These are the activations of a small network on made-up records, seen along a few directions, one row for each record.
After each row come some of the record's fields: RIV, ZETEN, MOMOD, MOPUB, GATO, FITUM.
A field that a record lacks is left out.
The largest differences between rows may come from other fields.
|  .10 | -.14 |  .33 | -.21 |  .14 |  .28 |  .02 | -.08 | -.19 |  .28 |  .18 |  .30 | -.34 | -.21 |  .45 |  .22 |  .23 | => (ZETEN ladup; MOMOD tebe; MOPUB somi; GATO lum; FITUM fudeb)
| -.11 |  .09 |  .42 | -.07 |  .04 |  .26 |  .16 | -.12 | -.38 |  .37 |  .22 |  .16 | -.50 | -.25 |  .16 |  .07 | -.19 | => (RIV fak; ZETEN marod; MOMOD tebe; MOPUB sagi; GATO lum; FITUM sopo)
| -.04 |  .13 | -.30 | -.02 | -.08 | -.16 | -.02 | -.06 |  .13 | -.12 | -.10 | -.02 |  .15 |  .17 | -.27 |  .06 |  .01 | => (RIV fak; ZETEN mos; MOMOD raba)
|  .06 | -.06 |  .17 |  .02 |  .11 |  .01 |  .17 | -.04 | -.14 | -.05 | -.06 |  .01 | -.07 |  .06 |  .25 | -.09 |  .20 | => (RIV fak; ZETEN marod; MOMOD tebe; MOPUB somi; GATO suk; FITUM fudeb)
|  .15 |  .14 |  .52 | -.08 |  .09 |  .27 |  .13 | -.07 | -.35 |  .19 |  .20 |  .43 | -.37 | -.11 |  .19 | -.02 |  .13 | => (ZETEN marod; MOMOD gada; GATO ziki)
| -.01 | -.21 |  .22 | -.16 | -.08 |  .26 |  .14 | -.07 | -.24 | -.02 | -.04 |  .24 | -.11 | -.12 |  .36 | -.01 |  .29 | => (RIV fak; ZETEN ladup; MOMOD tebe; MOPUB somi; GATO ziki; FITUM fudeb)
|  .07 |  .11 |  .11 |  .05 | -.07 |  .00 |  .04 | -.10 | -.18 |  .17 |  .03 |  .07 | -.12 |  .06 | -.01 |  .02 |  .10 | => (RIV fak; ZETEN marod; MOMOD raba)
| -.01 |  .07 |  .04 |  .07 | -.17 |  .02 |  .08 | -.12 | -.14 |  .09 | -.04 | -.02 |  .02 |  .11 | -.05 |  .05 |  .05 | => (RIV fak; ZETEN marod; MOMOD raba)
| -.09 |  .07 | -.35 |  .01 | -.18 | -.13 |  .04 | -.06 |  .16 | -.18 | -.17 | -.11 |  .27 |  .21 | -.32 |  .06 | -.03 | => (RIV fak; ZETEN mos; MOMOD raba)
| -.14 |  .03 | -.01 | -.06 |  .07 | -.03 |  .09 |  .13 |  .04 | -.07 | -.07 |  .16 | -.01 | -.11 | -.03 | -.17 |  .01 | => (RIV fak; ZETEN mos; MOMOD tebe; MOPUB peno; GATO ziki; FITUM bir)
|  .02 |  .13 | -.27 |  .04 | -.06 | -.19 | -.10 | -.02 |  .21 | -.13 | -.07 |  .02 |  .16 |  .15 | -.27 |  .07 |  .01 | => (ZETEN mos; MOMOD raba)
| -.15 | -.10 | -.20 |  .09 |  .01 |  .05 | -.02 |  .19 |  .24 | -.37 | -.02 | -.18 |  .25 |  .15 | -.09 | -.10 |  .01 | => (RIV sol; ZETEN mos; MOMOD tebe; MOPUB vide; GATO suk; FITUM bir)
|  .05 |  .13 |  .14 | -.19 |  .06 |  .17 |  .18 | -.03 | -.15 | -.04 |  .06 |  .31 | -.17 | -.02 | -.07 | -.02 |  .04 | => (RIV fak; ZETEN mos; MOMOD gada; GATO ziki)
| -.06 |  .06 | -.01 |  .15 | -.15 | -.18 | -.09 | -.10 | -.16 |  .13 |  .04 | -.11 | -.14 | -.03 | -.06 | -.10 | -.08 | => (RIV fak; ZETEN marod; MOMOD gada; MOPUB sagi; FITUM sopo)
|  .07 |  .00 |  .26 | -.02 |  .21 |  .12 |  .11 | -.04 | -.07 |  .21 |  .13 |  .22 | -.13 |  .01 |  .35 |  .14 |  .11 | => (ZETEN marod; MOMOD tebe; MOPUB somi; GATO lum; FITUM fudeb)
| -.10 |  .09 |  .00 | -.07 |  .20 |  .01 |  .00 |  .12 |  .13 |  .14 |  .10 |  .12 | -.10 | -.17 | -.03 |  .09 | -.13 | => (ZETEN mos; MOMOD tebe; MOPUB peno; GATO lum; FITUM ganu)
|  .18 | -.04 |  .19 | -.09 | -.13 |  .12 | -.13 | -.08 | -.21 |  .19 |  .13 |  .18 | -.29 | -.17 |  .08 |  .12 |  .19 | => (ZETEN ladup; MOMOD raba)
| -.08 |  .01 | -.13 | -.03 |  .12 | -.09 |  .06 |  .09 |  .07 | -.04 | -.03 | -.18 | -.09 | -.08 | -.10 | -.01 | -.12 | => (RIV fak; ZETEN mos; MOMOD tebe; MOPUB peno; GATO zegi; FITUM sopo)
|  .02 |  .08 |  .04 |  .19 | -.31 | -.15 | -.10 | -.07 |  .12 | -.09 | -.14 | -.10 |  .29 |  .18 | -.08 |  .12 | -.07 | => (RIV ved; ZETEN marod; MOMOD raba)
| -.18 |  .04 | -.05 |  .08 |  .01 | -.02 | -.02 |  .27 |  .12 | -.23 | -.03 |  .11 |  .09 | -.06 | -.05 | -.09 |  .00 | => (RIV sol; ZETEN mos; MOMOD tebe; MOPUB peno; GATO ziki; FITUM bir)
|  .08 |  .04 | -.19 | -.03 | -.08 | -.17 | -.05 |  .04 |  .20 | -.06 |  .02 |  .05 |  .09 |  .19 | -.26 |  .01 | -.02 | => (RIV vivon; ZETEN mos; MOMOD raba)
| -.08 | -.03 | -.11 |  .01 |  .08 | -.13 |  .07 |  .12 |  .10 | -.19 | -.14 | -.13 |  .00 | -.06 | -.12 | -.17 | -.02 | => (RIV fak; ZETEN mos; MOMOD tebe; MOPUB peno; GATO suk; FITUM sopo)
| -.12 |  .02 | -.33 |  .13 | -.18 | -.06 | -.06 |  .10 |  .18 | -.26 |  .04 | -.07 |  .30 |  .26 | -.33 |  .11 | -.04 | => (RIV sol; ZETEN mos; MOMOD raba)
| -.04 | -.02 | -.21 |  .27 | -.12 | -.36 | -.18 |  .06 |  .13 |  .07 | -.06 | -.29 |  .19 |  .00 | -.10 | -.08 | -.02 | => (ZETEN marod; MOMOD gada; MOPUB peno; FITUM sopo)
| -.05 |  .08 | -.22 | -.11 |  .12 |  .01 |  .01 |  .02 |  .20 | -.05 | -.04 | -.23 |  .09 |  .03 | -.03 |  .00 | -.03 | => (RIV fak; ZETEN mos; MOMOD tebe; MOPUB vide; GATO zegi; FITUM ganu)
| -.13 |  .15 |  .06 | -.13 | -.09 |  .12 |  .14 |  .00 | -.07 | -.05 |  .01 |  .17 | -.05 | -.16 | -.13 | -.13 | -.13 | => (RIV fak; ZETEN mos; MOMOD tebe; MOPUB sagi; GATO ziki; FITUM ganu)
| -.01 | -.08 |  .34 | -.30 |  .13 |  .40 | -.01 | -.09 | -.23 |  .41 |  .22 |  .19 | -.39 | -.30 |  .39 |  .13 |  .17 | => (RIV fak; ZETEN ladup; MOMOD tebe; MOPUB vide; GATO lum; FITUM bir)
| -.05 |  .13 | -.32 |  .13 | -.14 | -.14 | -.13 |  .11 |  .21 | -.28 | -.04 | -.07 |  .26 |  .21 | -.29 |  .14 | -.01 | => (RIV sol; ZETEN mos; MOMOD raba)
|  .16 |  .05 |  .22 |  .04 | -.06 | -.02 |  .00 | -.02 | -.12 |  .21 |  .15 |  .13 | -.16 |  .09 |  .01 |  .01 |  .07 | => (RIV vivon; ZETEN marod; MOMOD raba)
|  .07 |  .01 |  .20 | -.06 | -.06 |  .06 | -.04 | -.11 | -.29 |  .21 |  .05 |  .09 | -.16 | -.01 |  .01 |  .07 |  .14 | => (RIV fak; ZETEN resop; MOMOD raba)
|  .05 | -.08 |  .10 | -.11 | -.24 |  .17 | -.01 | -.14 | -.25 |  .14 |  .02 |  .05 | -.17 | -.12 |  .03 |  .15 |  .16 | => (RIV fak; ZETEN ladup; MOMOD raba)
| -.10 |  .05 |  .36 | -.01 |  .07 |  .12 |  .12 |  .06 | -.24 |  .20 |  .05 |  .25 | -.24 | -.20 |  .21 | -.19 |  .10 | => (RIV fak; ZETEN marod; MOMOD tebe; MOPUB peno; GATO ziki; FITUM bir)
|  .00 |  .17 |  .45 | -.08 |  .02 |  .22 |  .11 | -.04 | -.37 |  .26 |  .20 |  .32 | -.37 | -.27 |  .15 | -.16 |  .01 | => (RIV fak; ZETEN marod; MOMOD tebe; MOPUB sagi; GATO ziki; FITUM ganu)
| -.06 |  .18 |  .11 | -.15 |  .02 |  .09 |  .09 |  .02 | -.10 |  .00 |  .09 |  .25 | -.16 | -.20 | -.09 | -.15 | -.08 | => (RIV fak; ZETEN mos; MOMOD tebe; MOPUB sagi; GATO ziki; FITUM ganu)
|  .00 |  .07 |  .30 | -.06 |  .20 |  .23 |  .01 | -.03 | -.05 |  .35 |  .19 |  .15 | -.20 | -.10 |  .30 |  .04 |  .06 | => (ZETEN marod; MOMOD tebe; MOPUB vide; GATO lum; FITUM bir)
|  .12 |  .12 |  .49 | -.12 |  .07 |  .31 |  .22 | -.09 | -.42 |  .20 |  .17 |  .38 | -.37 | -.10 |  .17 | -.04 |  .13 | => (RIV fak; ZETEN marod; MOMOD gada; GATO ziki)
|  .12 |  .10 |  .13 |  .10 | -.05 | -.04 | -.04 | -.07 | -.10 |  .14 |  .06 |  .11 | -.10 |  .06 | -.01 |  .05 |  .09 | => (ZETEN marod; MOMOD raba)
|  .06 |  .05 |  .02 | -.02 |  .26 |  .26 | -.08 |  .05 |  .04 |  .26 |  .03 |  .16 | -.09 | -.02 |  .21 | -.01 | -.13 | => (ZETEN resop; MOMOD tebe; MOPUB vide; GATO lum; FITUM bir)
|  .14 |  .05 |  .14 |  .16 | -.02 |  .00 | -.03 | -.15 | -.06 |  .13 |  .07 |  .11 | -.07 |  .02 | -.05 |  .04 |  .08 | => (RIV lati; ZETEN marod; MOMOD raba)
| -.10 | -.02 | -.23 |  .22 | -.14 | -.31 | -.10 |  .03 |  .05 |  .10 | -.08 | -.33 |  .16 |  .01 | -.10 | -.12 | -.01 | => (RIV fak; ZETEN marod; MOMOD gada; MOPUB peno; FITUM sopo)
| -.21 |  .00 | -.05 | -.04 | -.04 |  .01 |  .15 |  .11 |  .06 | -.12 | -.14 |  .09 |  .08 | -.08 | -.07 | -.18 | -.02 | => (RIV fak; ZETEN mos; MOMOD tebe; MOPUB peno; GATO ziki; FITUM bir)
|  .03 |  .10 |  .36 | -.01 |  .04 |  .10 |  .08 | -.07 | -.34 |  .14 |  .13 |  .05 | -.40 | -.19 |  .09 | -.14 | -.02 | => (RIV fak; ZETEN marod; MOMOD tebe; MOPUB sagi; GATO suk; FITUM sopo)
|  .23 |  .01 | -.19 |  .19 |  .02 |  .01 | -.12 | -.04 |  .06 |  .01 | -.11 |  .09 |  .08 |  .12 | -.15 | -.02 | -.13 | => (RIV lati; ZETEN resop; MOMOD raba)
|  .19 |  .12 |  .41 | -.12 |  .15 |  .24 |  .20 | -.12 | -.38 |  .25 |  .22 |  .09 | -.45 | -.09 |  .15 |  .14 |  .02 | => (RIV fak; ZETEN marod; MOMOD gada; GATO zegi)
| -.02 |  .01 | -.11 |  .02 |  .13 | -.13 | -.02 |  .12 |  .16 | -.07 | -.01 | -.14 | -.06 | -.09 | -.10 |  .00 | -.12 | => (ZETEN mos; MOMOD tebe; MOPUB peno; GATO zegi; FITUM sopo)

Which values does each new row have?
|  .03 |  .06 |  .14 | -.06 |  .14 |  .15 |  .07 | -.04 | -.07 |  .22 |  .11 | -.15 | -.12 | -.05 |  .22 | -.01 |  .06 | => (RIV fak; ZETEN marod; MOMOD tebe; MOPUB vide; GATO zegi; FITUM ganu)
|  .25 |  .07 |  .44 | -.02 |  .12 |  .15 |  .12 | -.05 | -.30 |  .08 |  .16 |  .17 | -.37 | -.07 |  .11 |  .01 |  .08 | => (ZETEN marod; MOMOD gada; GATO suk)
|  .05 | -.06 |  .63 | -.16 |  .10 |  .26 |  .15 |  .00 | -.35 |  .53 |  .49 |  .30 | -.64 | -.21 |  .17 | -.02 | -.20 | => (RIV vivon; ZETEN marod; MOMOD tebe; MOPUB sagi; GATO lum; FITUM sopo)
| -.08 | -.06 |  .20 |  .00 | -.01 |  .15 |  .24 | -.07 | -.16 | -.04 | -.09 |  .19 |  .04 |  .09 |  .28 | -.09 |  .19 | => (RIV fak; ZETEN marod; MOMOD tebe; MOPUB somi; GATO ziki; FITUM fudeb)
| -.18 |  .00 | -.64 |  .17 | -.14 | -.49 | -.17 |  .09 |  .35 | -.18 | -.21 | -.43 |  .43 |  .11 | -.36 | -.08 | -.10 | => (RIV fak; ZETEN mos; MOMOD gada; MOPUB peno; FITUM sopo)
| -.04 |  .03 |  .09 | -.08 |  .08 |  .28 |  .13 |  .10 | -.05 | -.03 |  .27 |  .17 | -.11 |  .05 | -.09 |  .25 | -.13 | => (RIV sol; ZETEN mos; MOMOD gada; GATO lum)
|  .02 |  .03 |  .00 |  .03 |  .14 | -.05 | -.01 | -.10 |  .03 | -.09 |  .12 | -.05 | -.26 | -.17 | -.16 |  .02 | -.24 | => (RIV lati; ZETEN mos; MOMOD tebe; MOPUB sagi; GATO zegi; FITUM sopo)
|  .09 |  .06 |  .17 |  .00 |  .16 |  .11 | -.01 |  .00 |  .01 |  .19 |  .14 | -.11 | -.11 | -.06 |  .21 |  .00 |  .05 | => (ZETEN marod; MOMOD tebe; MOPUB vide; GATO zegi; FITUM ganu)
| -.06 |  .09 | -.02 | -.09 |  .10 | -.04 |  .05 | -.06 | -.11 | -.04 |  .09 | -.09 | -.32 | -.13 | -.11 |  .03 | -.22 | => (RIV fak; ZETEN mos; MOMOD tebe; MOPUB sagi; GATO zegi; FITUM sopo)
| -.08 | -.03 | -.11 | -.10 |  .09 | -.05 |  .14 |  .01 |  .09 | -.23 | -.15 |  .20 |  .14 |  .13 |  .09 | -.09 |  .14 | => (RIV fak; ZETEN mos; MOMOD tebe; MOPUB somi; GATO ziki; FITUM fudeb)
|  .05 |  .08 |  .34 | -.01 |  .09 |  .10 |  .09 | -.10 | -.37 |  .22 |  .21 | -.02 | -.52 | -.20 |  .12 | -.01 | -.13 | => (RIV fak; ZETEN marod; MOMOD tebe; MOPUB sagi; GATO zegi; FITUM sopo)
| -.02 | -.02 | -.10 |  .06 |  .10 | -.19 | -.02 |  .15 |  .19 | -.22 | -.11 | -.09 |  .03 | -.06 | -.13 | -.14 | -.03 | => (ZETEN mos; MOMOD tebe; MOPUB peno; GATO suk; FITUM sopo)
| -.12 |  .03 | -.20 |  .07 |  .05 | -.04 | -.10 |  .17 |  .25 | -.36 | -.09 | -.17 |  .21 |  .12 | -.05 | -.06 |  .04 | => (RIV sol; ZETEN mos; MOMOD tebe; MOPUB vide; GATO suk; FITUM bir)
|  .20 | -.09 | -.18 |  .22 | -.01 |  .07 | -.06 | -.12 |  .08 |  .03 | -.10 |  .10 |  .12 |  .13 | -.20 | -.06 | -.17 | => (RIV lati; ZETEN resop; MOMOD raba)
|  .01 | -.01 |  .27 |  .11 |  .10 | -.05 |  .01 |  .08 | -.10 |  .06 |  .01 |  .00 | -.20 | -.14 |  .11 | -.16 |  .07 | => (ZETEN marod; MOMOD tebe; MOPUB peno; GATO suk; FITUM sopo)
|  .13 |  .13 |  .03 | -.18 |  .14 |  .09 |  .15 | -.04 | -.09 | -.04 |  .09 |  .00 | -.21 |  .00 | -.11 |  .17 | -.07 | => (RIV fak; ZETEN mos; MOMOD gada; GATO zegi)
| -.01 | -.01 |  .05 |  .20 | -.17 |  .09 | -.01 |  .05 | -.10 | -.02 |  .16 |  .00 |  .06 |  .17 | -.09 |  .09 |  .04 | => (RIV sol; ZETEN marod; MOMOD raba)
| -.07 |  .05 | -.35 |  .14 | -.11 | -.22 | -.14 | -.04 |  .19 |  .09 | -.07 | -.39 |  .39 |  .12 | -.02 | -.10 |  .08 | => (RIV fak; ZETEN marod; MOMOD gada; MOPUB vide; FITUM ganu)
|  .15 | -.10 |  .29 | -.01 | -.11 |  .04 |  .09 | -.01 | -.14 |  .27 |  .25 |  .13 | -.18 |  .15 | -.04 | -.05 |  .03 | => (RIV vivon; ZETEN marod; MOMOD raba)
| -.19 | -.03 | -.29 |  .24 | -.25 | -.29 | -.07 |  .00 |  .09 |  .04 | -.15 | -.41 |  .30 |  .05 | -.14 | -.09 | -.05 | => (RIV fak; ZETEN marod; MOMOD gada; MOPUB peno; FITUM sopo)
| -.02 |  .10 |  .09 | -.17 | -.03 |  .19 |  .23 | -.05 | -.13 | -.10 | -.01 |  .24 | -.05 |  .02 | -.11 |  .01 |  .00 | => (RIV fak; ZETEN mos; MOMOD gada; GATO ziki)
|  .04 |  .05 |  .00 | -.12 | -.01 |  .08 |  .20 | -.05 | -.07 | -.21 | -.08 | -.03 | -.06 |  .06 | -.19 |  .02 | -.02 | => (RIV fak; ZETEN mos; MOMOD gada; GATO suk)
